These are the activations of a small neural network, seen along a few directions. Each row is one input.
In each table, some parts of the input vary, and every possible input appears once, in random order.
Descriptions start from the smaller parts, as in this example, which fits no table here: values(2) and (point or line(9) or (ring(5) and line(6))).
Shared parts are said once, and a part with two or three values counts as separate values.

Other details of the inputs shift rows strongly along two fixed directions, in all tables alike. That doesn't count.

Rows:
x1: -.54 .02 -.06 -.06 .23 -.79 .58 -.07 -.43 -.22 .26 -.18 -.07 -.08
x2: -.29 -.01 -.25 .28 -.12 -.10 -.21 -.13 .00 .22 -.17 .77 .16 .04
x3: -.45 -.08 -.43 .24 .02 -.55 .06 -.17 -.11 .29 -.37 .48 .03 -.13
x4: .36 .09 .16 .09 -.30 .78 -.41 .14 .26 .09 .05 .23 .24 .08
x5: -.54 -.01 -.29 .24 .04 -.47 .05 -.20 -.16 .14 -.13 .68 .03 -.05
x6: .13 -.05 -.10 .03 -.03 .19 -.20 -.09 .09 .13 -.18 .07 .07 .01
x7: .06 .05 .15 -.11 .00 .04 .13 .09 -.16 -.16 .25 -.34 .13 .10
x8: -.52 .11 -.33 .33 -.14 -.34 .06 .00 .02 .39 -.40 .58 .08 -.20
x9: .44 -.16 .17 -.30 .15 -.09 .16 .09 -.06 -.34 .29 -.84 -.14 .09
x10: .56 -.14 -.08 .05 -.22 .63 -.54 -.04 .28 .09 -.08 .14 .18 .05
x11: .34 -.06 .23 -.20 .06 .17 -.01 .05 .06 -.28 .31 -.32 -.15 .05
x12: -.19 .03 .12 -.13 .22 -.15 .21 -.10 -.24 -.12 .10 -.24 -.03 .11
x13: .14 -.07 .22 -.34 .29 -.03 .23 -.13 -.23 -.39 .37 -.62 -.14 .04
x14: -.51 .02 -.10 .08 .13 -.73 .33 .01 -.24 .00 .00 .13 -.07 .09
x15: -.02 .14 .23 -.16 .06 .13 .18 .07 -.09 -.15 .18 -.32 .00 .00
x16: -.51 .05 .06 -.09 .29 -.76 .53 .00 -.33 -.14 .12 -.23 -.20 .08
x17: -.05 -.04 -.22 .14 -.14 -.15 .01 .04 .02 .15 -.13 .11 .12 -.14
x18: -.27 -.03 -.05 .04 .08 -.51 .21 .01 -.16 -.08 .10 .10 -.07 .08
x19: -.56 .06 -.28 .31 -.13 -.48 .11 -.03 -.14 .17 -.07 .68 .15 -.07
x20: .08 .05 .23 -.18 .14 .03 .12 .04 .02 -.18 .14 -.27 -.22 .02
x21: .14 .00 -.03 .07 -.09 .14 -.16 .09 .23 .17 -.23 .06 -.06 .00
x22: -.47 .06 -.37 .34 -.17 -.37 .02 -.02 .02 .35 -.33 .63 .12 -.17
x23: -.40 -.03 -.44 .37 -.22 -.41 -.04 -.03 .02 .30 -.25 .70 .16 -.18
x24: -.19 .07 -.04 .10 .01 .14 -.14 -.14 .07 .13 -.17 .44 -.04 -.06
x25: .18 -.07 .15 -.13 .09 -.06 .07 .04 -.04 -.25 .28 -.25 -.11 .10
x26: .38 -.07 .20 -.30 .17 .03 .18 .14 .00 -.15 .01 -.94 -.18 .04
x27: .11 .07 .02 .12 -.22 .42 -.25 .04 .21 .08 .01 .39 .08 -.11
x28: .18 .04 -.12 .15 -.24 .37 -.25 .12 .24 .30 -.32 .11 .16 -.13
x29: .31 .08 .40 -.36 .14 .33 .21 .07 -.08 -.36 .37 -.76 -.09 -.02
x30: .46 -.01 .02 .03 -.17 .77 -.50 -.01 .33 .20 -.26 .09 .12 .03
x31: .41 .08 .20 .04 -.22 .73 -.46 .15 .39 .09 -.06 .28 .02 .11
x32: .14 -.04 -.11 .04 -.03 .26 -.20 -.04 .13 .23 -.36 -.04 .05 -.04
x33: .54 -.13 -.03 .03 -.20 .38 -.35 .12 .31 .08 -.09 -.05 .03 .03
x34: .00 .06 .30 -.34 .31 .02 .27 -.08 -.23 -.27 .21 -.64 -.13 .10
x35: .43 -.05 -.01 .09 -.23 .46 -.42 .12 .37 .16 -.17 .17 .04 .05
x36: .46 .01 .09 .07 -.31 .74 -.45 .08 .31 .00 .14 .29 .17 -.05
x37: .12 -.01 .20 -.16 .12 .00 .11 .03 .02 -.21 .20 -.25 -.22 .01
x38: .07 -.03 .25 -.34 .32 -.03 .27 -.13 -.22 -.34 .29 -.62 -.19 .02
x39: -.54 .01 -.04 -.09 .31 -.73 .48 -.15 -.47 -.12 .09 -.22 -.04 .09
Description of these inputs: values(3) and (line(5) or ring(8)).
The inputs of x15 and x34 match in every part but the values(3) part. If x29 is changed in the same way as x15 into x34, which row does it become? -> x24
Change only the ring(8) part in x14. List by row number the other rows that result. -> x11, x16, x18, x20, x25, x31, x37
Change only the line(5) part in x6. List by row number the other rows that result. -> x3, x10, x30, x32

Rows:
x40: -.55 .08 -.07 .07 .13 -.58 .34 -.04 -.22 .00 .03 .16 -.09 -.03
x41: -.24 .08 -.07 .11 .00 .05 -.10 -.13 .05 .17 -.20 .41 -.01 -.02
x42: .04 .04 .24 -.26 .21 -.06 .29 .03 -.18 -.25 .22 -.64 -.10 .05
x43: .19 -.05 .23 -.22 .16 .05 .06 -.02 -.08 -.31 .32 -.32 -.12 .13
x44: .52 -.22 -.21 .10 -.19 .18 -.39 .08 .34 .21 -.31 .00 .01 .01
x45: -.39 .03 -.17 .13 -.01 -.46 .24 .01 -.14 .05 .02 .18 .04 -.11
x46: .22 .04 .08 .08 -.21 .44 -.28 .09 .20 .05 .04 .25 .12 .06
x47: -.03 .00 .14 -.29 .22 -.27 .42 -.02 -.32 -.29 .28 -.77 -.01 .00
x48: -.53 .08 -.09 .02 .21 -.51 .33 -.12 -.19 .05 -.14 .10 -.17 -.10
x49: .37 .02 .26 -.16 .01 .51 -.17 .03 .15 -.14 .16 -.22 -.06 .07
x50: -.27 .04 -.17 .16 -.06 -.24 .08 .00 -.04 .16 -.15 .25 .06 -.11
x51: .28 -.14 -.01 -.22 .14 -.28 .25 .10 -.02 -.07 -.08 -.88 -.17 -.03
x52: -.21 -.03 -.16 .15 -.09 -.31 .02 -.02 -.07 -.01 .10 .40 .08 -.01
x53: .28 .01 .21 -.20 .08 .35 -.03 .01 -.01 -.13 .12 -.46 .01 .09
x54: .23 .07 .28 -.21 .10 .38 -.02 .00 .05 -.17 .14 -.33 -.08 .06
x55: -.39 .07 -.10 .12 -.02 -.41 .21 .01 -.14 .03 .04 .25 .03 -.04
x56: -.13 .01 -.20 .18 -.12 -.02 -.10 -.03 .04 .23 -.23 .32 .13 -.08
x57: .01 .02 .07 -.02 .02 .03 .03 .04 .00 -.04 .06 -.08 -.03 .01
x58: .10 -.04 .14 -.26 .23 -.09 .28 -.02 -.20 -.19 .12 -.72 -.06 .03
x59: .20 -.08 .04 .01 -.04 .21 -.24 -.02 .12 -.04 .05 .20 -.04 .06
x60: -.01 .02 .02 -.04 .09 .14 -.04 -.11 .02 .05 -.12 -.01 -.06 -.01
x61: -.05 .02 -.16 .20 -.13 .19 -.26 -.05 .15 .28 -.30 .42 .09 -.04
x62: .43 -.12 -.21 .10 -.20 .28 -.33 .12 .37 .33 -.47 -.11 .03 -.08
x63: .11 -.09 .01 -.02 .02 -.05 -.02 -.01 -.02 -.11 .13 -.03 -.01 .07
x64: -.25 .03 -.14 .16 -.07 -.25 .08 .03 -.04 .10 -.04 .28 .05 -.07
x65: .24 -.09 -.05 .06 -.16 .16 -.20 .03 .09 -.05 .13 .16 .12 .03
x66: -.30 .05 -.13 .13 .01 -.20 .05 -.02 -.02 .17 -.20 .25 -.02 -.07
x67: .47 -.07 .18 -.11 -.09 .39 -.20 .07 .09 -.22 .32 -.17 .08 .14
x68: .26 -.16 -.10 -.22 .19 -.26 .22 .02 -.05 .02 -.25 -.94 -.13 -.05
x69: .06 -.05 .02 .01 -.02 -.02 -.05 .00 -.01 -.09 .15 .12 .02 .09
x70: .09 .07 .10 .00 -.06 .32 -.17 .03 .12 .04 -.05 .14 .01 .01
x71: .18 -.05 .05 .00 -.02 .24 -.23 -.07 .14 -.05 .06 .22 -.06 .07
x72: -.07 -.01 -.09 -.02 .02 -.13 .13 -.02 -.12 .01 -.02 -.18 .08 -.07
x73: -.14 .03 -.14 .17 -.11 -.01 -.08 .02 .07 .21 -.23 .35 .06 -.06
x74: .08 .09 .14 .00 -.06 .32 -.16 .00 .14 -.02 .06 .21 -.02 .04
x75: -.10 .08 -.02 .18 -.16 .20 -.24 .01 .17 .16 -.09 .59 .04 -.01
x76: .24 .03 -.01 .08 -.20 .46 -.30 .03 .16 .12 -.07 .17 .19 .02
x77: .04 .01 .17 -.24 .20 -.06 .26 -.02 -.20 -.20 .16 -.61 -.03 .06
x78: -.44 -.05 -.16 .07 .17 -.66 .27 -.10 -.22 -.04 .02 .17 -.12 -.01
x79: -.22 .02 .09 -.12 .21 -.33 .31 -.02 -.19 -.15 .12 -.25 -.17 -.02
x80: .05 .01 -.01 -.02 -.05 .02 .07 .06 -.04 -.02 .03 -.16 .08 -.06
x81: .40 .02 .20 -.10 -.15 .46 -.13 .14 .10 -.17 .29 -.23 .13 .05
x82: .01 .05 .03 -.02 -.06 .04 .07 .06 -.05 -.05 .10 -.11 .10 -.04
x83: .13 .06 .03 .05 -.15 .27 -.14 .08 .09 .05 .00 .09 .13 .00
x84: -.32 .06 -.09 .09 .04 -.15 .02 -.10 -.05 .14 -.18 .31 -.02 -.04
x85: -.41 -.06 -.19 .09 .11 -.70 .30 -.07 -.25 -.05 .07 .16 -.05 -.03
x86: -.24 -.02 -.10 .13 .01 -.27 -.01 -.06 -.04 .01 .03 .41 -.02 .05
x87: .04 .01 .06 -.02 -.01 .01 .05 .06 -.01 -.05 .07 -.10 .00 .01
x88: .25 .00 .09 .03 -.10 .43 -.36 -.05 .21 -.04 .09 .37 .00 .11
x89: -.01 .00 .01 -.02 .06 .11 -.05 -.06 .01 .06 -.13 -.03 -.03 -.02
x90: -.20 .08 -.09 .17 -.11 -.02 -.05 .02 .05 .17 -.16 .39 .08 -.04
x91: -.01 .03 .05 -.02 .03 .09 -.02 .00 .03 .04 -.08 .00 -.06 -.04
What is each input in this table made of? -> line(4) and (point or (values(2) and line(6)))
The inputs of x41 and x74 match in every part but the line(4) part. If x56 is changed in the same way as x41 into x74, which row does it become? -> x64
The inputs of x90 and x69 match in every part but the line(4) part. If x83 is changed in the same way as x90 into x69, which row does it become? -> x67
Change only the line(4) part in x81. List by row number the other rows that result. -> x47, x52, x82
Change only the values(2) part in x76. List by row number the other rows that result. -> x56
Change only the line(4) part in x91. List by row number the other rows that result. -> x59, x79, x89

Rows:
x92: .08 -.32 -.48 .26 -.18 -.58 -.19 .04 .18 .21 -.27 .41 .01 -.04
x93: .53 .03 .45 -.24 .02 .74 -.30 .02 .11 -.29 .30 -.29 -.04 .23
x94: -.21 .06 .05 .02 .04 -.04 .01 -.06 -.01 .01 .07 .33 -.02 .01
x95: -.42 .11 .04 -.02 .14 -.29 .15 -.11 -.17 -.04 .01 .28 -.08 .04
x96: .22 -.01 .01 .15 -.23 .44 -.31 .09 .13 -.02 .21 .37 .21 .11
x97: -.05 .01 .01 .06 -.13 .02 .01 .06 -.08 -.08 .21 .22 .16 .04
x98: -.13 -.04 -.05 -.23 .21 -.45 .47 -.02 -.24 -.09 -.03 -.82 -.03 -.06
x99: -.32 .05 -.16 .24 -.09 -.18 -.04 -.06 .00 .08 .04 .63 .08 -.05
x100: .12 .07 .04 .14 -.28 .41 -.32 .00 .21 .07 .02 .55 .09 -.01
x101: -.02 .02 -.22 .24 -.20 .34 -.39 -.03 .26 .35 -.48 .65 .05 -.15
x102: .06 .05 -.33 .26 -.28 .23 -.43 .01 .33 .51 -.59 .51 .12 -.09
x103: .07 .00 .06 -.18 .07 -.20 .30 .12 -.20 -.13 .09 -.78 .06 -.08
x104: .66 .02 .36 -.28 .05 .72 -.12 .10 .24 -.13 .08 -.70 -.04 .12
x105: -.30 .06 -.01 -.02 .13 -.34 .22 -.08 -.17 -.14 .21 .08 -.11 -.02
x106: .54 -.01 .40 -.22 .02 .71 -.29 .05 .14 -.27 .35 -.31 -.01 .16
x107: .29 -.10 .02 -.09 .12 .09 .00 .00 .02 .07 -.21 -.48 -.08 -.01
x108: -.15 .04 .14 -.21 .24 -.40 .49 -.05 -.34 -.36 .39 -.45 -.07 .02
x109: -.33 -.07 -.11 -.06 .29 -.54 .39 -.13 -.22 .06 -.15 -.35 -.20 -.08
x110: -.61 .03 -.23 .17 .06 -.69 .35 .05 -.19 .19 -.26 .13 -.08 -.15
What is each input in this table made of? -> point or ring(8) or (values(2) and line(5))
Start at x95 and move only the line(5) part, one step at a time. The first step leads to x94. Which rows follow, in order? -> x100, x108, x97
Change only the values(2) part in x94. List by row number the other rows that result. -> x106
